A small network was shown many inputs. Here are its activations along a few directions, one row for each input.
In each table, some parts of the input vary, and every possible input appears once, in random order.
A made-up example of a description, with smaller parts first: line(4) and (point or line(9) or (values(2) and ring(8))).
Shared parts are said once, and a part with two or three values counts as separate values.

Other details of the inputs shift rows strongly along two fixed directions, in all tables alike. That doesn't count.

A family of inputs:
r1: [ 16.1 -18.3   4.1   9.4 -35.0  34.4 -14.4  25.6 -39.1   8.0 -19.2  10.1]
r2: [ 37.9 -12.8 -27.8 -30.6 -49.1  46.6 -34.9  17.1 -10.2   6.4  32.3  24.1]
r3: [-43.4  19.9   4.9  69.1  40.5 -12.7  -2.0  -5.6  -3.4   2.2 -63.5   9.7]
r4: [ 65.0 -26.9 -28.8 -51.5  36.8 -46.7  29.1  37.6  28.0  15.2  81.3 -25.6]
r5: [ -8.1   2.6 -41.5  10.5  38.4  -8.8  -5.7 -35.1   9.1  11.9  -6.3  -5.7]
r6: [  4.6  13.5 -23.3 -19.7  29.6   5.7  -5.9 -33.8  -1.3  -5.7  18.3 -25.1]
r7: [ 21.3  19.8 -10.9 -27.5  30.9 -37.9  26.0 -21.5  42.8  18.9  18.2  15.7]
r8: [ 12.8 -38.4  64.5 -15.0 -54.0   1.4  -4.3  22.4 -16.5  -1.5 -40.6  13.0]
r9: [-34.7  29.1 -10.7  29.5  21.6  -3.2 -22.0 -11.4  15.3 -10.5 -11.8  17.4]
r10: [ 44.0  26.4 -70.2 -24.2  34.1 -22.2  29.7  -4.8  37.3  -5.0  83.6   5.4]
r11: [-57.4   7.9  29.9  21.1  -8.3   5.1 -15.2 -13.4 -30.8 -15.9 -26.1 -29.5]
r12: [ -9.2  13.3  -6.5  26.8  33.2 -14.2  28.9   1.8  -6.7 -11.2 -12.5  -4.8]
r13: [ 58.2 -22.2 -14.4 -24.1 -30.9  37.8   6.5  27.3 -31.5   8.3  22.3   2.7]
r14: [-47.3 -30.8  68.9  45.1 -10.8   1.9 -16.6  22.8  23.1   4.3 -49.0  -1.7]
r15: [  5.0 -27.6  53.9 -44.6 -86.8  24.8 -12.9  15.0 -37.8  11.9 -28.3  19.9]
r16: [ 30.9  -7.4   4.8 -20.0 -24.2  48.5 -18.9  10.0 -25.5  -2.7 -12.3   2.4]
r17: [-31.3 -21.5  38.7  -2.6 -50.5  27.0 -17.7   5.2 -59.0 -13.8 -12.0 -24.9]
r18: [-17.2 -17.8   5.8   6.6 -60.9  33.9 -37.6  24.4 -34.7   4.7  -1.6  26.6]
r19: [ -2.6  -9.3  20.0 -23.7 -59.6  36.5 -16.0  29.0 -36.6 -19.6  22.3   0.0]
r20: [ -8.0   1.7 -22.9  18.7  -4.7  -1.5   0.2   5.3  -0.5  -0.8  26.1  20.3]
r21: [ 29.3  -0.8  -3.6   9.0  39.3 -30.9  13.0  -2.4  63.3   9.2  16.6  -4.2]
r22: [-67.6  30.2  18.7  47.8  36.5 -83.6  41.6 -32.5  25.3   0.8 -78.7  17.9]
r23: [ 59.4  -4.2 -88.6 -37.4  51.0 -22.4  29.5 -34.5  29.5  13.4  76.2  -8.8]
r24: [-21.4  30.9 -15.0  25.6  50.2 -54.0  28.5 -27.7  62.4  13.8 -15.9   4.4]
r25: [ 18.3 -23.5 -37.8 -14.0  -8.5  12.0 -13.4 -19.7 -20.6  18.5  20.8  -3.4]
r26: [ 66.0  -8.6 -10.0 -32.9  42.4 -24.2  22.7   0.3  69.7   8.3  42.8   4.5]
r27: [ 41.9   3.3   6.5 -34.1 -20.7  41.6   1.4  15.1 -22.2 -20.4  22.2 -15.7]
r28: [-20.1  32.6   4.0  28.1  39.5  -1.6   5.0  -9.0   0.1 -17.9 -30.7  -9.0]
r29: [ 25.6   9.0 -10.7 -44.3 -34.7  33.7 -14.8  11.8  -4.8 -20.6  52.8  -0.1]
r30: [-53.7   7.4  11.9  34.9  12.1   4.8 -21.7 -28.6 -19.5   1.4 -45.0 -16.9]
r31: [-29.5  19.3  29.5  46.6  59.1 -64.8  23.7 -10.6  51.2   6.4 -41.6   9.5]
r32: [-61.8 -22.6  61.3  13.9 -53.9  17.4 -15.6  15.3 -14.0  11.6 -54.5   3.5]
r33: [ 46.5 -12.1   9.3 -38.9 -34.3  40.4   8.4  27.1 -36.8 -15.1  19.4 -11.9]
r34: [-65.7  45.6   6.7  50.2  28.1 -17.1 -14.4 -10.9  10.8 -16.6 -28.6   1.6]
r35: [ -3.8  -7.4 -20.6  -7.8   3.5  -7.9   9.9 -11.3 -16.7   2.3  23.0 -21.7]
Description of these inputs: point or (values(2) and line(5)) or (values(3) and ring(8)).
- Change only the values(2) part in r26. List by row number the other rows that result. => r7
- Change only the values(3) part in r30. List by row number the other rows that result. => r9, r16
- Change only the line(5) part in r14. List by row number the other rows that result. => r8, r21, r26, r31

A family of inputs:
r36: [ 50.1  33.7 -68.7 -17.4  74.0 -37.7  34.0 -23.0  69.3   3.7  53.1   8.9]
r37: [-54.5  25.0   3.3  47.2  45.1 -47.4  14.8 -19.2  27.1  -1.1 -27.0   1.8]
r38: [  3.7 -23.9  39.1  -6.3 -44.9  29.5 -14.5  21.7 -28.8  -0.1 -23.7   2.0]
r39: [ -8.5  24.7 -29.8  22.6  82.0 -63.6  37.9 -27.9  52.5   4.2   6.6  -9.1]
r40: [ 30.9 -17.8   2.9 -35.2 -42.2  25.3 -16.2  12.8  -8.4   4.8  19.7   9.9]
r41: [-53.1  11.9  26.9  56.1  21.9 -26.0   1.5  -6.1   7.3   1.0 -57.6   9.7]
r42: [ 16.9   7.8 -27.9 -26.9  -8.0  28.0 -10.8 -14.8 -20.2  -4.2  17.0  -8.2]
r43: [-59.4  14.5  17.6  59.4  31.9 -39.4   4.7 -15.3  16.4   4.6 -57.8   9.6]
r44: [-26.9 -16.1  36.0   7.6 -31.8   5.3 -11.2   5.1 -20.6   5.6 -30.1   2.5]
r45: [-40.9 -28.5  73.4  21.4 -57.4  25.2 -22.0  27.2 -52.3  -3.6 -54.9  -5.4]
r46: [  0.6  -5.9  -9.7  -3.8 -31.3  37.1 -25.2   6.8 -27.7  -4.2  15.5   1.0]
r47: [ -3.0   7.8  -7.2   1.2  25.1 -24.0  14.4  -4.5  18.3  -2.0  13.4  -7.6]
r48: [  5.9 -20.7  34.8 -15.8 -45.4  28.7 -12.4  24.7 -28.0  -6.4   0.0  -6.7]
r49: [ 41.5   4.1 -57.4 -30.4   4.8  23.4   0.0  -5.3 -16.2  -3.2  53.3  -8.8]
r50: [ 96.8 -16.5 -33.3 -79.7 -23.7  35.7   4.8  17.8  11.3   0.9  72.5   0.5]
- Describe the family of inputs behind these rows. => values(3) or (values(2) and ring(6))
- Change only the values(2) part in r44. List by row number the other rows that result. => r37
- Change only the values(2) part in r48. List by row number the other rows that result. => r45
